A small network was trained on invented records. Each row is its activation on one of them, seen along a few directions.
Records have a field called Seg. Each example row is followed by its value.
The largest differences between rows may come from other fields.
In the rows, zero is written as 500.
Random noise pushes rows far along 7 fixed directions. That doesn't count. These rows show it; they differ only by the noise:
[243 531 445 534 558 553 328 517 495 539 417 555 435 767 394 503 591 695
 384 512]
[844 496 590 452 418 592 674 637 629 521 439 487 673 380 359 519 589 234
 263 627]
[662 669 634 605 692 693 761 726 641 398 511 601 622 440 440 376 350 317
 599 575]
[621 574 515 504 474 507 512 596 503 442 474 463 592 572 488 539 493 474
 404 582]
[518 282 588 435 499 613 648 516 608 410 512 540 319 420 537 506 288 443
 521 676]
[693 513 547 493 354 487 538 554 554 382 449 374 662 639 416 643 526 517
 331 646]
[559 525 492 461 435 529 360 614 460 713 354 713 574 412 451 389 690 532
 251 545]
[585 508 454 436 490 463 412 605 361 595 486 656 453 312 703 386 435 460
 463 544]
[477 512 421 460 502 539 361 578 449 714 406 659 511 449 446 402 688 455
 277 481]

[324 470 437 544 663 606 490 442 581 483 503 368 427 791 316 556 574 477
 483 390]
m9
[437 520 472 359 541 432 506 469 506 525 606 335 275 416 519 594 567 219
 388 475]
m2
[689 491 619 398 580 502 486 567 483 632 437 585 351 286 605 373 508 399
 457 485]
m1
[368 731 513 383 753 578 306 756 429 652 421 626 221 591 574 347 562 385
 280 564]
m5
[565 454 708 629 422 604 717 460 735 412 462 612 694 391 294 480 510 617
 633 523]
m4
[538 315 483 502 422 436 525 348 468 450 556 464 476 408 601 530 392 584
 680 431]
m3
[439 484 491 577 592 685 611 545 623 586 459 641 578 488 297 393 582 399
 461 477]
m1
[568 303 535 548 377 560 504 456 491 693 382 855 606 191 524 290 501 681
 562 513]
m6
[652 509 426 560 365 472 533 511 445 491 501 517 780 463 501 513 520 503
 500 509]
m8
[431 523 467 520 567 485 384 492 437 401 466 407 396 788 560 550 404 683
 509 536]
m7
[504 443 643 428 389 580 579 518 713 567 413 546 482 432 239 545 707 408
 235 609]
m5
[430 401 440 635 543 470 613 272 561 234 624 155 564 806 423 715 368 609
 776 359]
m6
[440 411 467 396 434 416 439 454 434 449 554 421 334 498 636 586 411 506
 489 560]
m3
[631 414 424 384 499 476 442 500 422 508 470 296 424 670 557 593 480 409
 363 552]
m3
[443 292 503 603 506 598 754 326 653 296 609 366 531 581 392 598 320 497
 747 481]
m8
[340 477 472 459 530 486 380 513 453 555 497 562 383 498 555 489 509 567
 484 491]
m4
[585 621 573 513 403 441 593 528 568 247 557 270 601 695 458 695 439 493
 467 627]
m9
[527 607 567 560 424 419 382 521 437 512 413 633 600 492 556 438 525 772
 531 507]
m7
[752 439 597 455 348 481 498 537 488 668 359 658 638 267 501 408 593 552
 387 570]
m2
[400 629 364 508 441 321 303 458 354 400 562 283 566 750 569 684 558 619
 476 432]
m4
[340 269 573 463 575 615 429 433 539 585 366 651 215 565 507 384 414 726
 526 578]
m1
[577 537 442 470 532 406 423 447 412 519 537 409 436 480 590 507 539 438
 509 378]
m7
[538 507 628 419 339 359 400 513 449 439 450 487 439 479 640 581 436 714
 455 661]
m6
[574 419 550 489 296 495 599 461 603 471 502 506 625 396 384 569 574 460
 406 588]
m9
[534 600 424 484 567 519 492 603 457 459 538 451 484 576 543 507 465 356
 427 533]
m5
[569 491 610 514 582 625 703 588 638 253 541 331 482 706 454 616 283 427
 543 679]
m8
[824 657 657 498 333 485 523 660 547 432 336 443 776 631 411 578 573 592
 270 739]
m2

Here are new rows. What is Seg for each?
[560 465 546 524 426 484 423 491 482 412 420 474 534 677 522 548 452 732
 484 587]
m1
[501 440 415 497 424 482 591 453 485 517 601 542 557 299 532 486 484 346
 558 461]
m3
[539 261 385 465 210 440 481 307 534 535 474 368 663 538 323 693 701 516
 304 503]
m2
[578 381 653 525 521 634 612 542 616 540 418 687 514 363 451 384 436 569
 575 551]
m3
[376 631 440 494 639 590 443 610 482 592 452 557 420 635 440 409 567 414
 360 542]
m1
[624 437 534 478 403 539 570 522 557 516 458 498 607 468 418 533 548 444
 392 582]
m8
[475 567 584 675 592 675 740 612 606 416 517 733 667 413 461 324 290 539
 759 568]
m9
[542 525 531 631 596 631 667 451 678 505 497 450 692 567 209 494 649 403
 554 333]
m3
[490 307 451 357 443 343 327 324 388 566 503 337 267 494 637 605 527 563
 467 416]
m6
